Each row below holds a small network's activations on one input, seen along a few directions.
In each table, some parts of the input vary, and every possible input appears once, in random order.
A made-up example of a description, with smaller parts first: one of 4 places along a line, together with either a single point or one of 9 places along a line or (one of 2 separate values, together with one of 8 places around a ring).
Shared parts are said once, and a part with two or three values counts as separate values.

A family of inputs:
row 1: [-22   1  -2  10 -20   6 -10   6  -8  -7 -12  13  -8  17  -7  30]
row 2: [-10  -6  12 -15   7  28  14  17  -1  16   9   6   7  17  10  25]
row 3: [-12  -6  -2  -5 -10  14   1   9 -10   3   5  16   8  24  -4  22]
row 4: [ -9  -3   4  -3  -4  23  -3  10 -17  12   3  10   7  18   2  30]
row 5: [ 57  -2 -15   8   6 -50  -2 -29  31 -28   4   6 -26 -46  22 -58]
row 6: [-19 -10   3  -8  -1  12   5   8   4  -1   4   8 -10  23   4  25]
row 7: [-16  -6   4 -10  -6  16   2  12   7   4  11   8  -2  23  -1  16]
row 8: [-15   4  -4   6 -23  12  -7   9 -14  -2  -6  19   9  19 -12  24]
row 9: [ -9  -3  12  -9   9  20   3  10 -13  16   7   3   9  18   4  29]
row 10: [-16  -7   9 -15  -2  17  12  18  16   7  11   5  -2  21   4  14]
row 11: [-14   5   8   8   1  11  -8   9 -26  16  -6   6  10  14  -4  21]
row 12: [ 26  19 -19  17   8 -47  -7 -38  14 -24 -19 -56   3 -66 -25 -83]
row 13: [ 57  -4 -12   2  12 -46   5 -28  37 -28  10   4 -27 -45  25 -62]
row 14: [-12  -9   6 -17   1  20  18  16   6   7  11  12   7  23   4  16]
row 15: [ 56   3 -18  15   2 -50  -7 -28  28 -30  -1   8 -27 -49  19 -55]
row 16: [-10   2   1   4  -8  22  -9  11 -21  11  -3  12   6  15  -2  32]
row 17: [-17   0  -2   3 -18  12 -10  12  -3   2   0  11  -2  19  -8  22]
row 18: [-13   8   8  10 -10  14 -12   9 -25  10  -9   8  12  11  -8  34]
row 19: [-10   3   6   5  -2  16  -9  10 -24  14  -4   6   9  14  -3  34]
row 20: [ 53   7 -16  20  -6 -53  -9 -29  26 -34  -5  10 -24 -51  15 -55]
row 21: [ 29   6 -10  -6  30 -39  17 -32  33 -14  -3 -63   2 -61  -9 -90]
row 22: [-20  -4  -3   5 -12   8  -7   8  -7  -3  -7  11 -10  19  -3  30]
row 23: [-10  -5  18 -14  13  21  13  16  -4  20   7   0  10  16   9  27]
row 24: [-16  -5   1  -3 -13  12  -5  11   0   3   5  10  -1  22  -4  19]
row 25: [ 29   9 -18   6  20 -45   1 -39  19 -18  -9 -59   2 -61 -17 -86]
row 26: [-13  -3  19 -11  17  16  14  15  -6  22   5   0  10  15   8  14]
row 27: [ 28  14 -21  12  15 -45  -4 -37  15 -20 -14 -58   1 -63 -21 -83]
row 28: [ -9  -2   9  -2   2  16  -4   9 -20  16   1   5  10  16   1  32]
row 29: [-19   5  -1   8 -26  10 -12  10  -5  -2  -5  13   0  17 -12  22]
row 30: [-13  -1  -6   1 -15  14  -4  10 -13   2  -1  18   6  22  -8  24]
row 31: [ 56  -5  -7  -3  16 -44  14 -22  45 -24  10   2 -26 -46  30 -63]
row 32: [ -9  -4   7 -10   3  26   3  11 -10  12   9   8   6  19   5  27]
row 33: [-13   0  11   1   6  11  -3   9 -22  18  -1   5  11  16   0  19]
row 34: [-12  -7   1 -12  -4  18   8  10  -2   3  11  14   6  26  -1  18]
row 35: [-19 -12   8 -13   4  13  15  14  12   3   4   5  -9  21   9  23]
row 36: [-16  10   9  13  -7   9 -11   8 -27  12 -11   8  12  11  -8  21]
row 37: [ 29   8 -15   0  26 -41   7 -38  25 -18  -4 -61   1 -59 -13 -90]
row 38: [-13  -1  14  -6  12  15   4   9 -15  18   5   3   9  17   3  16]
row 39: [-19  -9   0  -1  -7   8  -2   7  -4  -1  -2  10  -9  22   1  28]
row 40: [-13   7   2   9 -17  21 -11  10 -22   6  -8  14   9  13  -6  32]
Q: Changing only one part turns row 5 into row 15. The same change can be made to row 3. Which row results?
A: row 30
Q: What do these inputs look like to the network?
A: one of 5 places along a line, together with either one of 2 separate values or one of 6 places along a line
Q: Change only the place on the line of 6 in row 24. List by row number the other rows that result.
A: row 3, row 4, row 28, row 33, row 39
Q: Change only the place on the line of 5 in row 36. List by row number the other rows that result.
A: row 11, row 26, row 33, row 38
Q: Change only the place on the line of 5 in row 17. List by row number the other rows that result.
A: row 7, row 10, row 24, row 29

A family of inputs:
row 41: [ 25 -25  -4 -29   6 -18  32   0  71 -25  28  15 -36  -3  32 -31]
row 42: [-47  22  -7  32 -37  27 -36  11 -63  20 -37 -16  34  12 -45  37]
row 43: [ 10 -17  17  -3 -21  22  -4  34  -2   3  23 105 -29  56  50  89]
row 44: [ 20  -8 -18  13 -31 -40  -5 -11  44 -48  -1  41 -48  -7  16 -17]
row 45: [-45  13 -25  12 -16   3 -19 -13 -21  -6 -27 -64  22  -5 -62 -14]
row 46: [ 26   0 -12  27 -49 -13 -29   4  -5 -28   0  90 -30  18  23  42]
row 47: [ 28 -30  21 -33  21  14  33  17  28   3  38  62 -25  31  63  32]
row 48: [  35   33  -12   20   42  -50   -7  -51  -14    0  -27 -104   33  -95
  -38 -110]
row 49: [-44   3   4 -26  24  19  21   0   6  18   1 -83  35   1 -43 -33]
row 50: [-63   7  26  -2  -4  68  -9  38 -61  48  -8   1  37  57 -20  91]
row 51: [ 102    6  -18   17   23  -87   -1  -54   46  -41    2   -5  -34  -96
   36 -113]
row 52: [-46  -3  29 -29  41  54  24  26 -31  55   9 -42  42  33 -12  27]
Q: Changing only one part turns row 51 into row 48. The same change can be made to row 44. Which row results?
A: row 45
Q: What do these inputs look like to the network?
A: one of 2 separate values, together with either a single point or one of 5 places around a ring
Q: A walk changes only the place on the ring of 5. It starts at row 50 and steps to row 42. List the rest of the walk in order.
A: row 45, row 49, row 52

A family of inputs:
row 53: [-46  10   4  -5   3  36  -1   8 -32  22 -12 -45  37  14 -39  20]
row 54: [ 28  17 -22  26 -15 -52 -16 -31  23 -35 -20 -21 -16 -55 -14 -66]
row 55: [-35   3  18  -3   3  26   1  19 -27  25  -5  -6  21  28 -12  37]
row 56: [-40   7   5  -5   3  32  -2  12 -29  25  -7 -35  33  18 -32  19]
row 57: [-39   5  11  -4   7  30  -1  13 -29  26  -4 -22  25  23 -21  24]
row 58: [-33   1  15   1   0  30  -1  21 -30  23  -8   7  13  29  -3  50]
row 59: [ 62   4 -15  -2  18 -49  13 -33  39 -24  10 -18  -6 -62  12 -94]
row 60: [ 49 -12  -9 -14  31 -51  25 -30  64 -29  13 -26 -34 -52  27 -82]
row 61: [ 59   9 -24  22  12 -61 -15 -47  13 -31 -11 -23 -18 -69   4 -75]
row 62: [-19 -22   0  -8 -37  30  -3  31   0  -6  17  83 -23  68  24  81]
row 63: [ 12 -22  15  -9 -27  28   2  37   9   1  27 107 -31  57  55  86]
Q: What do these inputs look like to the network?
A: either one of 2 separate values or one of 4 places along a line or one of 5 places along a line

A family of inputs:
row 64: [ -3  21  -3  29  -1 -20 -26 -16 -45   8 -21 -15  23 -16 -25 -23]
row 65: [ 12   1  11 -26  20  26  28  10  -5  24  20  -2  41   3   2  -9]
row 66: [-22  -4 -21 -20 -27  24  14   6  13 -13  11  -6  26  24 -33  -8]
row 67: [ -6   8  16  -5  49   1   9 -10 -13  26 -16 -81  18 -39  -9 -19]
row 68: [-42   9 -16   2   6   0  -6 -16   6 -10 -23 -83   0 -18 -47 -19]
row 69: [-34 -17  -1 -13 -29  15   0  21  23  -8  13  25 -17  46  -4  35]
row 70: [-48 -21   2  -2 -21   6   7  18  20 -17 -10  25 -42  41  10  59]
row 71: [  0 -11  33 -19  19  19  13  24   5  26  23  26  -4  29  32  33]
row 72: [-21 -11 -15 -20 -33  34   7  17  19  -8  17  16   3  35 -12  16]
row 73: [ 21  14 -14  11 -23  12 -14  -4 -35  -1   2  25  35  -2 -17   3]
row 74: [ 12  -5  17 -24  16  38  20  20   1  27  28  19  18  14  24  15]
row 75: [ 22   8 -10  12 -28  23 -21   8 -28   5   8  47  13  10   4  28]
row 76: [  70   26    0   26  -19  -85   10  -19   86  -47  -12    7  -34  -92
   20 -115]
row 77: [ -4  -3   6  28 -16  -5 -22  11 -25  -3 -23  54 -31  20  27  70]
row 78: [102 -34 -49 -12  35 -77   6 -69  57 -60  30   2 -61 -60  48 -94]
row 79: [-13 -16  37  -8  27  11  18  22   2  17  -1  26 -28  25  46  57]
row 80: [  9   2   3  18 -24   3 -27  13 -23   5   3  54  -8  23  13  47]
row 81: [  1  23  -6  31   5 -13 -32 -28 -40   3 -34 -53  14 -42 -27  -8]
row 82: [-46   5 -11   0  -1  -7   0  -6   2  -4 -10 -45  11   9 -43 -34]
row 83: [-10   6  21  -6  43  -6  16  -1 -17  33  -4 -42  27 -11  -7 -34]
Q: What do these inputs look like to the network?
A: either one of 2 separate values or (one of 3 separate values, together with one of 6 places along a line)
Q: Which other rows belong to the same alternative as row 76? List them by row number.
A: row 78

A family of inputs:
row 84: [ 10 -15  21 -20  16  18  19  19  13  15  21  31 -11  20  38  28]
row 85: [-16   5 -10  13 -25   8 -16   1 -12  -8 -12   5  -1   8 -16  24]
row 86: [ 17  -5   6   8 -15   0  -6  12  -2  -4   4  56 -18  14  29  38]
row 87: [  69   14  -29   25    5  -79  -16  -53   37  -43  -10  -32  -25  -87
    0 -110]
row 88: [  60    3  -17   -5   38  -63   23  -46   50  -29    1  -56  -11  -83
    7 -119]
row 89: [-22  10  -3  20 -13   2 -20   0 -29   2 -20  -3   5   7 -19  20]
row 90: [-20  -8   9 -18   2  17  18  17  16   9  11   1   2  22   2   7]
row 91: [ -1 -17   5 -22  10  17  15  11  10   7  22  19  -6  26  19  17]
row 92: [-23   7  15 -10  19  27   6   9 -27  30   0 -33  36   8 -19   9]
row 93: [-23  -6   4 -16   7  23  11  10   3  10   4 -20   8  15  -8  14]
row 94: [-12   3  -4  10 -29   1  -9   9   1 -11  -5  25  -6  16  -7  18]
row 95: [-30  -1  12  -9  18  15   7   7 -13  20  -3 -29  15  14 -12  11]
row 96: [-15  18  -1  20 -12  14 -21   2 -43  14 -18  -8  26   1 -25  17]
row 97: [  7  -7  -9   6 -22   0 -11   3  -4 -12   5  44 -13  20  11  27]
Q: What do these inputs look like to the network?
A: one of 2 separate values, together with either a single point or one of 6 places along a line
Q: Changing only the choice among 2 separate values turns row 94 into row 90. The same change can be made to row 97. Which row results?
A: row 91
Q: Change only the choice among 2 separate values in row 88. List by row number the other rows that result.
A: row 87
